These are the activations of a small neural network, seen along a few directions. Each row is one input.
In each table, some parts of the input vary, and every possible input appears once, in random order.
Descriptions start from the smaller parts, as in this example, which fits no table here: one of 4 places along a line, together with either a single point or one of 9 places around a ring or (one of 2 separate values, together with one of 5 places around a ring).
Shared parts are said once, and a part with two or three values counts as separate values.

Other details of the inputs shift rows strongly along two fixed directions, in all tables alike. That doesn't count.

A family of inputs:
R1: [ 10   3  -6  11  -3   4 -11  -4   0  11   5   2   0]
R2: [ 11  16  17  15 -12   3   1   8  14  16  16   0  -1]
R3: [  6   2  -2   8  -3   1 -12 -12  -4  13   1  -3   4]
R4: [ 10   3  -6  10  -1   3 -11  -6   1  12   5   3  -2]
R5: [-10  -5   5 -15   8   4   6   3   0 -11  -5  -2   5]
R6: [-11  -3   6 -14   7   3   5   3  -3 -12  -6   3   5]
R7: [ 11   5  -7   9  -3   5 -12  -4   0  10   4   1  -1]
R8: [  7   1  -4  10  -2   1  -9 -13  -2  10   0  -8   4]
R9: [-11  -3   5 -14   8   1   5   4  -1 -13  -5   2   6]
R10: [  7   2  -3   8  -3   0 -10 -13  -3  12  -1  -4   4]
R11: [ -5  -6   3 -11   9   2   9   0   2 -15  -2  10  -2]
R12: [-12  -5   7 -12   8   1   7   0  -3 -11  -5   5   4]
R13: [-12  -5   8 -12   7   2   6   2  -3 -12  -6   5   6]
R14: [ 11   5  -8   8  -2   3 -13  -3   2  10   5   0   0]
R15: [ 11   2  -6  10  -3   3 -11  -8   0  11   6   3  -2]
R16: [ -4  -7   3 -10  10   2  10   0   2 -17  -1   7  -2]
R17: [ -5  -5   1 -14  10   6   7   7   4 -14  -1   4  -1]
R18: [ -9  -7   7 -12   8   0   9  -3  -2 -14  -6   1   4]
R19: [-11  -4   5 -14   8   2   5   3   1 -13  -6   0   5]
R20: [  6  16  20  13 -13   1   0   4  11  18  11  -6   6]
R21: [-12  -8 -38  18 -37 -51  32  34 -19  -2 -14 -20 -41]
R22: [ 11   3  -8   8  -2   3 -13  -3   4  10   4  -3  -1]
Each input here is: one of 2 separate values, together with either a single point or one of 10 places along a line.
Q: The inputs of R4 and R12 match in every part but the choice among 2 separate values. If R7 is changed in the same way as R4 into R12, which row does it become?
A: R6

A family of inputs:
R23: [-19 -11  13 -30  21   4  23   6 -11 -45  -9  21   1]
R24: [-30  -3   8 -24 -11 -24  22  20 -11 -17 -21  -2  -8]
R25: [-11 -10  21 -41  40  42   4 -10   7 -28   0  18  27]
R26: [ 37  14 -17  22   6  23 -57 -35  11  25   9   0  19]
R27: [ 18  11 -10  34 -42 -25   2  20   0  34   8 -20 -21]
R28: [ -3  -6   3   0   4  -2  11  -3  -9 -11 -12   2   3]
R29: [-14 -12 -29  -8  -6 -28   9  29 -10 -15 -18 -13 -21]
R30: [  6   4  51 -21  29  46  -7 -11  27 -14  19  21  34]
R31: [  5  -4 -17  22 -20 -19   0  -8  -4  25   2 -23 -16]
R32: [-10 -11 -14   1 -14 -35  23  10 -13 -12  -4   1 -25]
R33: [-12  10  44 -23  36  33   8  -1  22 -28  14  21  27]
R34: [-10 -10  -6  -9  10   5   1   9  -6  -3  -4   8  -8]
R35: [  7  16  -2  32 -27 -13  -4  16   2  22  11 -15  -7]
R36: [ 30  10  -8  20   4  33 -40 -33   3  44  18  -4  20]
R37: [ 25   5  -9  19   2  13 -36 -30  11  28  13  10   5]
R38: [-14 -10 -10   8 -14 -27  29  13 -17  -9 -14  -4 -18]
R39: [-23  -4  34 -23   9   7  28  24  12 -34   4  12   5]
R40: [-20 -10  -4 -12  -2 -19  30  16 -20 -29  -8  11 -18]
R41: [-25 -21 -10 -20   4 -22  24  24  -3 -18 -10   4 -23]
R42: [ 19  13 -14  32 -41 -25   3  20   2  35   7 -17 -23]
R43: [ 17   6 -39  29 -30 -36 -12   3 -18  13  -5 -21 -20]
R44: [ -5  -4 -10  -6   4   4   0   4  -7 -15  -9  14  -3]
R45: [ -4 -12   6  -1   5 -11  14 -11   2  -7  -4   3  -2]
R46: [ 28  11   2  27   3  31 -38 -41   2  41  15 -10  17]
R47: [-13 -10 -29 -10 -11 -25  18  24  -9 -14 -14 -20 -14]
R48: [-18   4  10 -14  -2 -10   1   0  -7   0 -13  -1  12]
R49: [ 20  17  12  20  -4  18 -51 -29   1  49  14   0  31]
R50: [  0  19  44 -17  43  42  -6 -14  28 -16  18  22  35]
R51: [-25 -12 -12 -13  -2 -14  26  22 -12 -28 -13  15 -19]
R52: [ 23   1  -8  12   2  17 -27 -28  10  36  16  -6  12]
R53: [ 22  22 -30  43 -55 -38   2  21  -1  44   5 -26 -36]
R54: [ 22   8  -3  21   1  24 -30 -29  -2  29   6 -13  13]
R55: [-15   1  28 -33  12   6  34  21  16 -31   2  16  -3]
R56: [-16 -12 -25  -4  -9 -20  14  30 -18  -8 -16  -5 -23]
R57: [  7  -5  17 -14  29  19 -10 -25  11 -22  -5   5  26]
R58: [  1  -4  14 -20  28  26 -11 -22  11 -20  -1  -6  22]
Q: Describe the family of inputs behind these rows.
A: either one of 3 separate values or one of 9 places along a line or (one of 4 places along a line, together with one of 6 places around a ring)
Q: Which of the alternatives is R46?
A: one of 4 places along a line, together with one of 6 places around a ring

A family of inputs:
R59: [ 1 -6 -3  2 -4 -4  0 -9 -5  4 -4 -6  0]
R60: [-19 -11  12 -32  22   8  16   6   2 -39 -10   5  10]
R61: [-2  8  9  4 -8 -6  3  0  0  7 -1 -5  3]
R62: [ 1  2 -5  4 -3  4 -2  8 -1  6  3  3 -5]
R63: [ 4  8  1  4 -7  2  0 12  5  5  4  2 -3]
R64: [  2   4   2   1  -6  -1   0   6   5   4   0 -14   3]
R65: [-27 -13   9 -35  17   1  19  17  -3 -33 -10  16   0]
R66: [-27 -13  16 -26  13  -1  35  18  -3 -35  -6  19  -6]
R67: [  4  -5 -12   0   1  -1  -4  -1   3   2  -2  -5  -4]
R68: [ 3 -1 -9  1 -2  2 -5  5 -3  5 -1  5 -6]
R69: [ 2 -4 -1  7 -1 -3  5 -5  2  4  2 -5 -4]
R70: [-2  3 -1  5 -3 -7 -2 -7 -8  1 -6 -2  3]
R71: [-4  2 -3  2 -3 -1 -6  7 -3  8  1  0  0]
R72: [ -1   3  -7   2  -2  -4 -10   5  -5   0  -3   1   1]
R73: [-4  0  3  6 -5 -4 -1  0 -5  8  2  4 -1]
R74: [ 7  0 -6  7 -2 -5  1 -5 -2 -4  3  3 -6]
R75: [ 1 -5 -9 -3 -2  0 -5 -2 -3  4 -5 -9  1]
R76: [ 4 -6 -6  4  0 -5  2 -9  0  2 -1 -2 -5]
R77: [  5   3  -1   3  -3  -2   1   6  11   2   3 -10  -2]
R78: [-3 -1 -2  1 -4 -5 -1 -8 -8  7 -5 -1  0]
R79: [ 1 -3 -7  3  1  0  0  2  5  4  1 -8 -3]
R80: [  7   2 -12   3   0  -1  -5   2   1  -4   2  -1  -5]
R81: [ 5  2  5  7 -4 -5  6 -1  8  3  3 -6 -3]
R82: [  3   3   8   5  -8  -5   5  -2   2   4   1 -11   2]
R83: [  5  -1 -11   4   2  -3  -4   0   2  -3  -3  -7  -2]
R84: [ 19   8  22 -10  36  49 -34 -29  16  -3  13  23  32]
R85: [-1  2 -1  7 -3 -7 -5 -3 -7  1 -2  4  0]
R86: [ 4  2 -3  9 -3 -3 -1 -2 -6 -1 -1  7 -4]
R87: [ 3 -2 -3  5 -4 -1  0 -2 -5  5  0  9 -7]
R88: [  6  -3 -13  -1   0   0  -4   1   1   2   2   1  -7]
R89: [-2  4 -7  1 -2 -3 -7  1 -6  1 -7 -5  4]
R90: [ -1  -3  -4   0  -3   1  -2   2  -1   5  -1 -12   2]
R91: [ 6 -4 -7  3 -2 -3  2 -6 -1  2  3  4 -8]
R92: [-2 -2 -2  3 -4 -5 -4 -3 -7  6 -2  6 -2]
R93: [-23  -7  23 -25  10  -2  35  21   3 -36  -4  18  -4]
R94: [ 16   2  35 -11  35  49 -27 -44  17   5  15  11  39]
R95: [-5  2 -3  0 -3  0 -3  3 -4  9 -2 -6  3]
R96: [ 3  0 -8  2 -1  2  0  5  3  3  6 -2 -6]
R97: [ 2 -2 -3  5 -3 -6 -1 -8 -6 -2 -4 -8  2]
R98: [-2  9  3  1 -7 -2 -2  7  2  7 -1 -8  4]
R99: [ 7  5  4  7 -6 -4  7  1  6  2  8  0 -5]
R100: [-1  6  9  6 -9 -6  0  4  1  6  3  2  0]
R101: [-2  7  3  2 -7 -2 -5 12  3  6  3 -1  1]
R102: [ 7  6 -2  3 -5  0  1  9  9  2  7 -3 -5]
R103: [-3  0 -8 -3 -2 -2 -6  0 -6  7 -6 -4  1]
R104: [-5  1  3  4 -5 -4  2 -4 -6  9 -2 -3  2]
R105: [ 5 -2 -6  8  0 -6  1 -8  0 -3 -2 -3 -3]
R106: [ 4 -1 -2  6 -3 -2  5 -3  0  4  7  2 -7]
Q: Describe the family of inputs behind these rows.
A: one of 2 separate values, together with one of 4 places along a line, together with one of 6 places around a ring
Q: The inputs of R71 and R101 match in every part but the place on the line of 4. If R90 is changed in the same way as R71 into R101, which row does it become?
A: R64
Q: The inputs of R59 and R97 match in every part but the place on the line of 4. If R91 is changed in the same way as R59 into R97, which row does it become?
A: R74
Q: Change only the choice among 2 separate values in R70. List by row number the other rows that result.
A: R89
Q: Change only the place on the ring of 6 in R94. List by row number the other rows that result.
A: R66, R69, R73, R104, R106
Q: Change only the place on the ring of 6 in R72. List by row number the other rows that result.
A: R60, R80, R83, R84, R89
